A small network was shown many inputs. Here are its activations along a few directions, one row for each input.
In each table, some parts of the input vary, and every possible input appears once, in random order.
Descriptions start from the smaller parts, as in this example, which fits no table here: one of 5 places around a ring, together with either a single point or (one of 2 separate values, together with one of 4 places along a line) or one of 11 places around a ring.
Shared parts are said once, and a part with two or three values counts as separate values.

Other details of the inputs vary at random and push rows far along two fixed directions, the same in every table; ignore that.

Table:
R1: [ 39 -14 -48  59 -10 -56 -12  11  -3  -6 -64  -9]
R2: [-48  11  41 -44  -1  57   3 -11  29 -26  58   4]
R3: [-49 -36  50 -56   6  37 -17 -12  45 -27  54  14]
R4: [ 42  14 -51  45  18 -70  -5  28 -39  32 -62 -11]
R5: [ 22  38 -17   9 -78 -10 -14   3  -3  17  52   7]
R6: [-45 -11  65 -54  39  52  26  -7   2   1  20  -2]
R7: [ 35  40   9  15 -57  27  29   0 -42  31  34   3]
R8: [ 14  19 -59  59   2 -69 -10  17 -17  15 -52 -11]
R9: [-25 -71   2 -19 107 -24 -12 -13  27 -26 -70  -8]
R10: [ 58   1  -4  19 -68  37  15   1 -28   7  25   9]
R11: [ 28  44 -20  15 -58  33  16 -19 -18  21  36   9]
R12: [-51  -4  37 -55  30  63  15 -28  26  -8  31   5]
R13: [ 35  19 -62  45  19 -62  -2   6 -22  26 -52  -6]
R14: [ 44  11  -9  26 -76  30   1  -4  -3 -20  49  10]
R15: [ 55  -5 -40  37   6 -53  -4  23 -27  18 -63 -15]
R16: [ 56   1  16  20 -64  40  30  -2 -35  11  32   8]
R17: [ 30  41  -3   8 -59  33  15   1 -33  26  32   5]
R18: [-38 -51   9 -18  99 -44 -28   7  38 -41 -61 -11]
R19: [ 46  14 -37  50  22 -75   9  27 -48  37 -61 -13]
R20: [-62 -12  44 -63  16  22 -16  -6  44 -14  46   4]
R21: [-28 -59  19 -29 104 -29 -11  10  14 -14 -78 -11]
R22: [-53 -23   4 -19  99 -46 -29   6  28 -26 -48 -16]
R23: [-27 -10  68 -47   3  70  31 -13  -2  -3  39  10]
R24: [-67 -28   1 -11  92 -36 -20   0  25 -15 -62 -16]
R25: [ 44  20 -14  15 -66  40  19 -19  -9   7  31  14]
R26: [ 34  15  -4   7 -86   6 -11   2  10   2  53  15]
R27: [-60 -32  45 -35  12  66   4 -21  32 -33  31   8]
R28: [-77  21  36 -48  31  38   0  -7  22 -17  53   6]
R29: [ 10  49 -17   6 -76  -9  -8   7  -7  23  65  13]
R30: [ 37  -2 -58  62  -6 -67 -13  16  -7   3 -67 -17]
Each input here is: one of 5 places along a line, together with one of 6 places along a line.
Q: Changing only the place on the line of 5 turns R5 into R3. The same change can be made to R22. Which row results?
A: R14
Q: Start at R16 and move only the place on the line of 5, one step at a time. The first step leads to R23. Which rows follow, in order?
A: R6, R7, R19
Q: Start at R13 and move only the place on the line of 5, one step at a time. The first step leads to R11. Which rows follow, in order?
A: R12, R25, R9

Table:
R31: [-12   0  34 -28 -13  58  20 -12 -11   1  33  10]
R32: [ 28 -17 -24  28  27 -27   8   8 -14   3 -52 -10]
R33: [ 25  34 -14  25 -60   1   7   9 -20  11  27   4]
R34: [ -1  22   2   3 -29   9   2   5  -6   7  24   3]
R35: [ 40  12 -23  30 -11 -18  16  10 -30  21 -24  -7]
R36: [ 12  27  -7  14 -44   6   4   4  -9   7  24   3]
R37: [-23  10  20 -25  -8  36   2 -14  11  -5  38   4]
R38: [ 36 -12 -38  31  14 -57 -19  14  -6   1 -43  -8]
R39: [-44  -2  28 -31   9  35   0 -12  19  -8  24   1]
R40: [-27  -6   5 -23  41 -15 -10   3  13   0 -15  -3]
R41: [-16 -23  -8   6  43 -28 -14   5  16 -17 -41  -8]
R42: [-29   1  41 -32  13  57  20 -17  -2   2  23   3]
R43: [-34 -27  32 -27  41   3  -9   1  23 -22  -2  -3]
R44: [  1 -20   3 -12  18 -14 -11   1  16  -7 -15  -1]
R45: [ 17  11 -24  18  -4 -31  -6   3  -6   8 -10  -1]
R46: [-15  -4  26 -27 -11  32   2 -12  15  -9  40  10]
R47: [-34 -30  27 -23  41  -5  -7   3  22 -22 -12  -3]
R48: [ 33  19 -15  27 -62   4   2   7 -15   1  24   4]
R49: [-46  -8  28 -27  24  19  -1  -6  17 -16  11  -3]
R50: [-22 -36  10 -13  48 -24 -16   5  22 -13 -34  -6]
R51: [ 10  17   3  -3 -49  32   4  -9  -4   1  50  12]
R52: [-22 -22  13 -16  70 -18   4   2  -6   2 -49  -7]
R53: [  5  15  -5   3 -26  11   1 -10  -1   3  25   3]
R54: [  9  -7 -30  23  32 -62 -14  13  -4   9 -45  -7]
R55: [  8 -10  25 -14  -7  30  16  -6 -10   1   8   6]
R56: [ -1 -19   5 -12  17 -11 -10   2  15  -9 -10  -2]
R57: [ 23   3 -36  32   2 -54 -12  14 -10  15 -34  -6]
R58: [-25   4  24 -25 -24  46   2  -8  11  -5  44   9]
R59: [ 25  -1 -15  22  26 -31   5  12 -25  19 -46  -7]
R60: [ 33  16 -21  25 -61   4   0   1 -12  10  25   7]
R61: [-29 -18   7  -6  35  -7  -6   1  17 -21 -20  -3]
R62: [ 43  14 -15  27 -42  17  19  -4 -27  10   0   6]
R63: [-37  -5  21 -29  16  33   1 -17  21 -16  26   8]
R64: [ 25   5 -12  17   6 -19  10   8 -29  19 -30  -3]
R65: [-46  14  34 -37  -8  47   6  -7  12   1  47   9]
R66: [ -3 -15 -19  14  28 -40 -14   3   6   1 -38 -10]
R67: [  1   3  -8   9 -19   9  -1  -3   7  -5   4   3]
R68: [-29  -3  14 -17  -3  31   2 -12  17 -10  24   8]
R69: [-46   0  30 -30  31  14  -3   1  12  -9  17   0]
R70: [-46   2  26 -33  13  25   2  -9  16  -2  26   5]
R71: [ 26 -12 -18  22  25 -32   3   4 -22  10 -54 -11]
R72: [ 15  12 -16  17 -27  -6   0  -5  -5   7   9   1]
R73: [-48 -26  13 -20  86 -35 -16   8  19 -16 -42 -12]
R74: [-26  -2  13 -24  16  14  -4  -8  15  -7  10  -2]
R75: [ 38  24 -25  27 -56   9   3  -3  -8   2  24   7]
R76: [ 18  12 -23  11  -7 -26  -6   6  -3   9 -14  -3]
R77: [-15   8  11  -7 -15  20   0  -5   6  -4  21  -1]
R78: [-41  -1  31 -27  15  30  -1  -9  15 -14  26  -2]
R79: [ 40  21  -8  20 -85  22   7  -3  -9  10  46  11]
R80: [ 21  13 -18  13 -33   7   0  -3   1  -2  11   4]
R81: [ 29  42 -15  20 -77  19  13  -5 -17  18  50  12]
R82: [-25 -20  11 -13  31  -7 -13   4  13 -13 -13  -4]
R83: [ 21  19  -3  15 -53  18   1   3 -10  -1  36   5]
R84: [ 32  18 -32  25 -20 -34  -7  12 -13  14 -11  -3]
R85: [ 39   2 -32  26 -22 -30 -11  10  -9   4 -14  -3]
R86: [-23 -50  27 -22  90 -16  -2   2  11 -10 -57  -9]
R87: [ 12  11 -18  23  -9 -30  -3  12  -9   2 -15  -5]
R88: [-10   5  11 -13 -25  30   3  -9   4  -2  40  10]
R89: [  3 -16 -23   7  40 -47 -18   5   9  -2 -50 -12]
R90: [-19  15  32 -28  -7  54  28  -6 -12  12  38   5]
R91: [ 28  33   5  10 -49  39  26  -5 -29  22  31   7]
R92: [ 32   9 -28  38 -25 -21  -5   7  -7  -5 -11  -3]
R93: [ 14  -7  -7  11  18  -7  12   2 -15   9 -28 -11]
R94: [ 39 -15 -31  33  -3 -52 -12   9  -3   3 -34  -3]
R95: [ 33  18 -32  27 -15 -36  -7  12 -14  14 -11  -2]
R96: [ -5 -21   8  -3  16 -15 -10   6  13 -12 -15  -3]
R97: [-27  10  16 -27   4  21   1  -5  11  -2  25   3]
R98: [ 16  14 -19  14  -6 -23  -5   5  -5   7  -5  -2]
R99: [ 31  -8 -13  18   0  -8  11   8 -21   9 -22  -6]
R100: [-40  -7  21 -27  14  34   3 -16  22 -14  24   9]
R101: [ 35   9 -33  26 -28 -15  -5   1  -2   2 -11   1]
R102: [-47 -13  16 -26  47  -5  -8   0  19  -6 -14  -4]
R103: [ 17   4   5  -2 -31  14   0  -3   4  -3  29   7]
R104: [-18 -12  -8  -5  52 -40 -14   6   7   0 -30  -5]
R105: [ 19 -12  -1  10  15  -3   6   4 -17   7 -25  -3]
R106: [ -6 -10  36 -26  -3  47  23  -7  -2  -1  25   3]
R107: [-21 -10  14 -28  13  15  -7  -5  16  -8  10   3]
R108: [ 29  -1 -12  23   0   2  12  -1 -17   6 -24   0]
Q: Changing only one part turns R46 into R53. The same change can be made to R55. Which row results?
A: R71
Q: Changing only one part turns R34 into R77. The same change can be made to R33. Which row results?
A: R49
Q: What do these inputs look like to the network?
A: one of 6 places along a line, together with either one of 3 separate values or one of 10 places along a line
Q: Change only the place on the line of 10 in R38. List by row number the other rows that result.
A: R48, R51, R58, R60, R82, R83, R85, R88, R107
Q: Change only the choice among 3 separate values in R105. List by row number the other rows that result.
A: R31, R99
Q: Start at R69 and move only the place on the line of 6, one step at a time. The first step leads to R73. Which rows follow, in order?
A: R78, R92, R83, R43
Q: Start at R95 and move only the place on the line of 6, one step at a time. The first step leads to R98. Which rows follow, in order?
A: R37, R75, R38, R103

Table:
R109: [ 19  21 -25  32 -52  -8  -2   5   2  -5  12   1]
R110: [  8 -16 -12  28  21 -20   9   5 -13   3 -44  -6]
R111: [-12   0  31 -32 -10  74  20 -24   5  -8  33  10]
R112: [ 49  34 -26  23 -60   7   8  -4 -18  14  39   8]
R113: [-43 -22  34 -45  51  29  13 -17  10   4   2   3]
R114: [ 18  -7 -11  10  24 -44 -11  15  -6   0 -22  -2]
R115: [ -1 -26 -31   6  39 -58 -32   5  21  -4 -40  -6]
R116: [ 15  17  -9  22 -11 -21   3  16 -25  15 -15 -10]
R117: [-42 -25  48 -46  47  24  11  -5   6   2   4   6]
R118: [ 25  20 -12  25 -54 -17  -7  10  -1   1  17  -3]
R119: [-56 -10  23 -27   3  35  -8  -9  30 -26  33   6]
R120: [ 25 -37  -3   1  48 -40  -7  15  -7   1 -59  -8]
R121: [ 14 -18  -1  21  19 -31   4  10 -17   8 -39 -10]
R122: [ 12  -7  -8  20  21 -41 -10  14  -6  -8 -25 -10]
R123: [-62 -13  27 -52  79  10   0  -7  15   3 -13  -6]
R124: [-29 -30  35 -51  51  37   8 -14  16  -7  -1   1]
R125: [ 40 -11  -1  21 -14  -7   6  10 -19   1 -21  -8]
R126: [ 54  16 -13  35 -68  32  22   1 -25   3  14   4]
R127: [ 23  10 -16  27 -56 -16 -15   9  -2  -2  20   0]
R128: [-45 -11  33 -45   4  23 -15  -4  28 -12  42  11]
R129: [-49  15  25 -36  25  45  11 -16   5   2  18   3]
R130: [-19  34  16 -22 -81  80   5 -28  16  -7  95  22]
R131: [ -2   5 -19  24  23 -26   2  14 -14   5 -42 -11]
R132: [ 26   3 -21  26  -7  -5  12  -9 -18  14 -23   1]
R133: [-18  -8   0   5  32  -8  -2   4   6 -19 -13  -4]
R134: [ 24  13 -28  25  -5 -16  -2  -4  -7  -2  -8   0]
R135: [ -9 -20 -10  -1  78 -66 -14  23  -7  11 -71 -14]
R136: [ 35  38 -31  28 -75   6  -1  -9   0   6  31   7]
R137: [ 31  20 -15  14 -51 -20  -8  10  -1   9  19   5]
R138: [-29  15  21 -39 -22  40   1 -16  26  -2  57  10]
Q: What do these inputs look like to the network?
A: one of 5 places around a ring, together with one of 6 places along a line
Q: Changing only the place on the line of 6 turns R112 into R123. The same change can be made to R114. Which row results?
A: R135
Q: Change only the place on the ring of 5 in R118. List by row number the other rows that result.
A: R109, R136, R137, R138
Q: Start at R125 and move only the place on the line of 6, one step at a time. The first step leads to R121. Which rows follow, in order?
A: R116, R122, R118, R127
Q: Change only the place on the ring of 5 in R115. List by row number the other rows that result.
A: R119, R127, R128, R130

Table:
R139: [  34  -38  -26   20   36 -123  -46   46   24    0  -58   -6]
R140: [ 13  40  -8  37 -42   5  24   7 -40  30  22  -2]
R141: [-19 -32  45  -9   5  52  22 -14   2 -18  17   5]
R142: [ 34  41 -39  24 -30 -12  18  -6 -36  43   7  10]
R143: [-61   1  26 -43  -9  37 -15 -24  46 -12  45   7]
R144: [-31 -32  55 -25  40  51  14 -11   9 -37   7  -1]
R145: [-62 -13  15 -47  31  20 -26 -26  46 -15  36  14]
R146: [ -5 -36  17 -36  51  35   9 -17  15 -18  -3   3]
R147: [ 47 -38 -28  40  31 -40  -9  20 -13 -13 -80 -21]
R148: [ 20  22 -29  45 -85 -16  -5   5  -1  -7  41   3]
R149: [-31 -45  36 -52  46  58  18 -30  20 -12  11  15]
R150: [ 15   2 -41  24   4 -58 -35   5  26 -12 -32 -12]
R151: [ 53   2  -6  33 -83  43  18  -1 -27   7  11  14]
R152: [  7   2 -29  37  -7 -55 -21  16  12 -30 -11  -8]
R153: [  8  37 -12   5   1  -6  16   2 -17  24 -12  -8]
R154: [ 37  47  22 -10 -67   9  14  16 -46  45  57   8]
R155: [-59 -17  11 -22  14   5 -25   1  36 -19  10   0]
R156: [ 25  57 -19  30 -83  28  25   8 -45  40  34   2]
R157: [-11 -62  65 -58  55  12 -11   5   9  -8  -4  -5]
R158: [-63  22  36 -42  34  44  16   3  -4   1  18  -3]
R159: [-52   6  25 -15  70  -5  10   8  -9  -5 -16 -14]
R160: [ 25  28 -36  12 -45  -5 -23 -11  13  -8  40  12]
R161: [-18 -36  33 -29  21  38  17 -22  18  -8 -14   5]
R162: [ 25   3 -55  26  86 -92  -9  15 -22  19 -92 -11]
R163: [ -8  32  -2  -4 -10  10  19  -7 -16  34   2  -2]
R164: [  6 -20 -52  37  34 -92 -45  28  18 -24 -73 -16]
R165: [ 70  24  -4  22 -95  56  28 -15 -18   4  36  10]
Q: Changing only one part turns R147 into R158. The same change can be made to R165. Which row results?
A: R153
Q: What do these inputs look like to the network?
A: one of 3 separate values, together with either a single point or (one of 2 separate values, together with one of 4 places along a line)

Table:
R166: [-21 -22   3 -14   6  17  -4 -12  26 -10 -10   3]
R167: [-14   0  -4 -16  39  19  12 -22   0   4  -4   5]
R168: [ 55  54 -30  19 -60  11  17   0 -41  38  26   6]
R169: [ 42  14 -22  29 -50 -38  -2  13 -17  30  -3   0]
R170: [ 77  15 -10  16 -79  32  17  -6 -31  21  40  14]
R171: [ 27  21 -46  44 -45 -17   0  -9 -10  17  -6   2]
R172: [-34   0  11   7  28  20  16  -5  -3 -12  -9  -5]
R173: [-37  17   8 -21  -2  11  -3  -3   5  16  14   1]
R174: [-16  22 -14  -1   7 -28 -21  10   9  -2   7  -5]
R175: [-36  13  18  -7  28  10  11  14 -14   1 -10  -7]
R176: [-36  11  -3  -9   8  10 -11 -13  26 -20  30   5]
R177: [-12 -26  23 -20 -12  18  -6  -5  13  -2  15   7]
R178: [-23   4  21 -27   2  -8 -12  10  19  -9  34   5]
R179: [ 36 -15 -23  50   3 -28   3  11 -13 -13 -60 -15]
R180: [  4   0  25 -33  19  11  13  -4  -8  19  14   4]
R181: [  22  -35  -19   43   78 -108  -13   38  -21    3 -109  -29]
R182: [-11 -32  34  -6  20  15   6  11  -6 -19 -10  -4]
R183: [-16  -6   3 -14  -8  19 -13 -10  33 -30  22   3]
R184: [ -9 -18  18 -20  -9   7 -19   1  21 -25  32   6]
R185: [  3 -18   6 -22  29  27   8 -18  10  -7 -13   3]
Q: Changing only one part turns R170 into R180. The same change can be made to R182. Which row results?
A: R181
Q: What do these inputs look like to the network?
A: one of 4 places along a line, together with one of 5 places around a ring
Q: Change only the place on the ring of 5 in R184. List by row number the other rows that result.
A: R174, R176, R178, R183
Q: Start at R171 and move only the place on the ring of 5, one step at a time. The first step leads to R173. Which rows follow, in order?
A: R169, R177, R166
